Each row below holds a small network's activations on one input, seen along a few directions.
In each table, some parts of the input vary, and every possible input appears once, in random order.
A made-up example of a description, with smaller parts first: values(2) and (point or line(9) or (line(4) and ring(8))).
Shared parts are said once, and a part with two or three values counts as separate values.
(in the rows, 128 means zero)

Other details of the inputs vary at random and push rows far along two fixed directions, the same in every table; ignore that.

Rows:
r1: [142 103 162  85 103 170 168 145 117 121  81 129 123 148]
r2: [ 58  50 120 149 143  91  86  98 130 108 164 124 137  86]
r3: [ 13  41 116 154 179 130  85 105 153 105 174 123  82 108]
r4: [112 160 118 159 157 113  93 100 131 147 135 144 126 118]
r5: [130  89 148  96 110 125 164 130 112 141 119 120 108 170]
r6: [147 137 127 116 115 111 159 121 111 154 123 126 146 124]
r7: [150 114 155  83  98 110 166 124  96 160 108 117 118 149]
r8: [173 182 121 137 123 119 101 138 120 111 140 146 118 150]
r9: [144 174 125 142 140 125 122 118 133 157 130 144 134 143]
r10: [ 32  93 114 188 186 105  84  82 149 131 174 139 145  79]
r11: [187 208 119 163 136 144  87 142 156  91 119 134 147 110]
r12: [128  84 146  76 112 133 190 130 113 171 108 107 109 156]
r13: [153 127 145  93 110 181 148 156 126 101  99 134 117 137]
r14: [153 201 104 163 143 139  94 140 145 115 152 152 118 149]
r15: [143 135 152  99 123 169 153 130 121 137  87 132 139 127]
r16: [ 49  96 143 190 182 123  42  75 160  84 145 141 126  91]
r17: [172 127 132 100 104 110 142 152 112 117 125 117 121 141]
r18: [133  72 121  83  92 133 190 151 121 147 118  98 130 140]
r19: [135 139 125 119 117 126 170 130 121 161 127 122 147 130]
r20: [138  81 152  80 100 117 171 131  98 141 105 115 101 166]
r21: [151 132 118 100 110 136 162 165 130 130 123 110 114 147]
r22: [140 159 146 152 147 133  93  99 140 123 113 133 145 110]
r23: [ 63  48 133 120 146 114 105 114 123 105 153 118  86 120]
r24: [ 40  36 153 153 169 126  64  89 150  69 154 119 104  84]
r25: [156 221 110 172 139 121  85 124 129 131 129 162 131 149]
r26: [135 199 104 171 149 124  68 128 137 107 153 154 117 131]
r27: [147 146 124 158 127 133  96 122 145 103 125 124 163  92]
r28: [161 184  97 136 132 143 135 164 149 129 130 127 122 142]
r29: [159 181 100 149 113 115 110 138 129 130 135 137 157 119]
r30: [168 189 131 140 129 107 110 114 117 149 124 150 138 139]
r31: [139  86 132  89 110 125 165 155 124 123 129 105 110 145]
r32: [ 18  19 131 131 162 113 142  93 134 144 156 109 125  92]
r33: [168 183 103 138 130 124 116 153 135 118 129 131 125 133]
r34: [ 49 105  92 179 160 119  82 110 159 120 169 132 140  88]
r35: [150 134 126 100 108 145 156 156 121 130 128 120 100 164]
r36: [113 133 127 138 145 167 107 149 153  91 117 136 132  97]
r37: [140 113 146  86 106 130 181 133 111 170 109 114 115 156]
r38: [157 222 106 168 136 142 110 138 142 143 127 155 127 161]
r39: [141 106 138  93 106 139 180 143 118 152 107 117 102 175]
r40: [155 106 156  96  98 106 153 127  96 133 113 126 112 166]
r41: [161 185 108 142 129 118 105 152 132 116 136 132 129 129]
r42: [163 204  86 167 129 129 106 139 148 131 145 146 163 125]
r43: [113  85 145 104 112 100 162 114 101 148 128 115 139 116]
r44: [146  82 155  81  93  96 182 119  89 150 119 114 141 130]
r45: [100  38 171 103 121 117 153  98 115 121 116  95 145  92]
r46: [141 203 119 167 149 166 115 127 141 128 111 154 175  94]
r47: [143 164  94 155 126 117 107 131 136 128 138 136 151 113]
r48: [136  70 147  81  87 164 178 155 118 120  93 110 145 111]
Each input here is: ring(6) and (values(2) or line(6)).
Q: The inputs of r5 and r31 match in every part but the ring(6) part. If r38 is changed in the same way as r5 into r31, which row does it become?
A: r21
Q: The inputs of r33 and r6 match in every part but the ring(6) part. If r36 is changed in the same way as r33 into r6, which row does it become?
A: r46
Q: Change only the values(2) part in r22. List by row number the other rows that result.
A: r15
Q: List by row number the other rows that have the ring(6) part in common with r18.
A: r2, r27, r29, r34, r42, r47, r48
Q: Change only the values(2) part in r1. List by row number the other rows that result.
A: r16

Rows:
r49: [142 151 130 137 133 141 125 132 138 118 114 125 146 106]
r50: [108 119 132 153 150 101  83 101 129 114 148 129 131 100]
r51: [172 162 130 111 108 135 153 146 115 132 116 137 127 154]
r52: [179 172 134 113 111 150 142 145 124 133 100 136 126 154]
r53: [124  90 149  89 113 143 153 138 118 130 111 118  99 153]
r54: [121 109 132 118 133 140 141 139 137 121 121 118 120 127]
r55: [ 94 123 128 161 150 123  96 108 136 112 146 142 134 111]
r56: [139 202 106 185 157 146  86 128 162 112 132 145 151 111]
r57: [147 199  95 156 140 159 106 153 151 122 136 147 132 131]
r58: [163 114 155  91  97 144 163 135 115 130  95 118 128 149]
r59: [ 86  79 134 134 148 101 100 105 129 115 154 121 104 120]
r60: [101 161  99 162 152 117 118 116 136 163 150 142 127 132]
r61: [130  79 139  95 104 147 165 141 125 122 116 108 132 124]
r62: [120 150 114 153 141 147 103 126 145 112 131 136 153  90]
r63: [ 93 114 121 146 142 110 132 102 130 158 143 128 144 119]
r64: [167 112 143  90  89 112 159 140 101 131 107 115 137 135]
r65: [ 98 104 117 135 142 146 118 133 143 115 138 128 126 110]
r66: [ 65  81 130 136 151 123 110 117 129 116 152 132 102 124]
r67: [184 162 126 118  96 119 142 144 117 131 115 129 140 149]
r68: [110 117 117 140 135 111 105 125 128 119 141 132 121 128]
r69: [157 197 126 157 138 145  95 122 136 120 111 150 151 114]
r70: [163 115 153  88  96 128 170 137  99 131 106 121 138 134]
r71: [ 86  76 134 116 140 138 137 137 138 119 132 112 102 127]
r72: [126 156 109 142 136 117 140 119 126 167 136 136 138 136]
r73: [ 96 122 124 142 143 107 128 101 126 159 138 131 152 104]
r74: [170 159 117 110 102 123 143 153 115 134 121 128 115 163]
r75: [ 80  32 148  93 127 102 137 115 114 121 146 101  83 138]
r76: [161 128 140 115 111 110 134 124 118 126 129 119 124 142]
Q: What is each input in this table made of?
A: line(4) and (point or line(6))
Q: List by row number the other rows that have the line(4) part in common with r66.
A: r53, r57, r60, r71, r74, r75
Q: Change only the line(4) part in r74. List by row number the other rows that result.
A: r64, r67, r68
Q: Change only the line(4) part in r61. List by row number the other rows that result.
A: r57, r62, r65

Rows:
r77: [168 148 134 116 108 140 141 142 124 120 107 125 146 125]
r78: [148 121 136 110 115 135 140 140 126 119 117 119 124 133]
r79: [229 201 124  90  79 123 198 155 102 179 100 124 144 177]
r80: [177 218 108 157 133 147 106 143 145 122 123 146 143 132]
r81: [ 58  79 129 149 162 129  98 107 145 115 145 126 118 101]
r82: [ 91  66 147 121 130 105 123 102 117 124 134 118 129 108]
r83: [194 210 118 135 114 149 131 150 133 126 110 141 149 136]
r84: [137  99 139  98 111 133 147 143 119 119 119 116 113 139]
r85: [121 129 122 132 133 136 118 135 135 118 134 130 114 135]
r86: [118  67 146  88 104 107 182 117 102 162 121 108 136 130]
r87: [ 79  32 150  97 124  99 138 113 110 126 141 108  94 137]
r88: [152 182 119 153 133 145 112 132 141 122 119 142 154 114]
r89: [106 170 110 179 163 140  80 116 153 117 140 150 143 102]
r90: [146  61 160  61  86 108 184 136  92 139 114 102 104 159]
r91: [ 76  38 144  99 123 100 163 106 108 154 137 107 123 121]
r92: [143 198 109 175 148 144  86 125 151 114 130 150 157 104]
r93: [179 213 115 157 128 120 105 127 129 131 127 149 148 133]
r94: [192 145 133  75  80 116 204 150  95 175 107 115 127 175]
r95: [143 121 130 108 114 134 139 145 124 119 123 122 111 146]
r96: [129 129 132 134 131 110 115 116 124 128 135 129 125 129]
r97: [127 160 118 156 144 140 103 127 143 117 130 140 141 112]
r98: [115  61 151  92 112 129 152 131 117 115 117 107 121 121]
r99: [ 89  98 125 136 145 132 112 125 138 115 142 128 109 126]
r100: [ 55  79 126 149 162 129  96 109 142 115 149 130 112 107]
r101: [ 84 101 117 136 142 102 127 111 124 152 153 127 115 133]
r102: [120 163 110 155 147 139 102 131 143 124 137 143 120 133]
r103: [ 87 130 117 167 163 134  85 114 152 110 145 137 129 103]
r104: [121 130 124 134 135 137 120 133 135 120 131 131 121 129]
r105: [ 78 148 112 189 174 137  67 103 157 113 146 149 149  84]
r106: [179 142 135  92  96 143 166 157 116 130 107 121 121 155]
Q: What is each input in this table made of?
A: line(5) and (values(2) or line(4))
Q: The inputs of r85 and r106 match in every part but the line(5) part. If r101 is changed in the same way as r85 into r106, which row does it become?
A: r94
Q: Change only the line(4) part in r81. List by row number the other rows that result.
A: r78, r80, r103
Q: Start at r105 and move only the line(5) part, one step at a time. The first step leads to r89. Which rows follow, in order?
A: r81, r100, r102
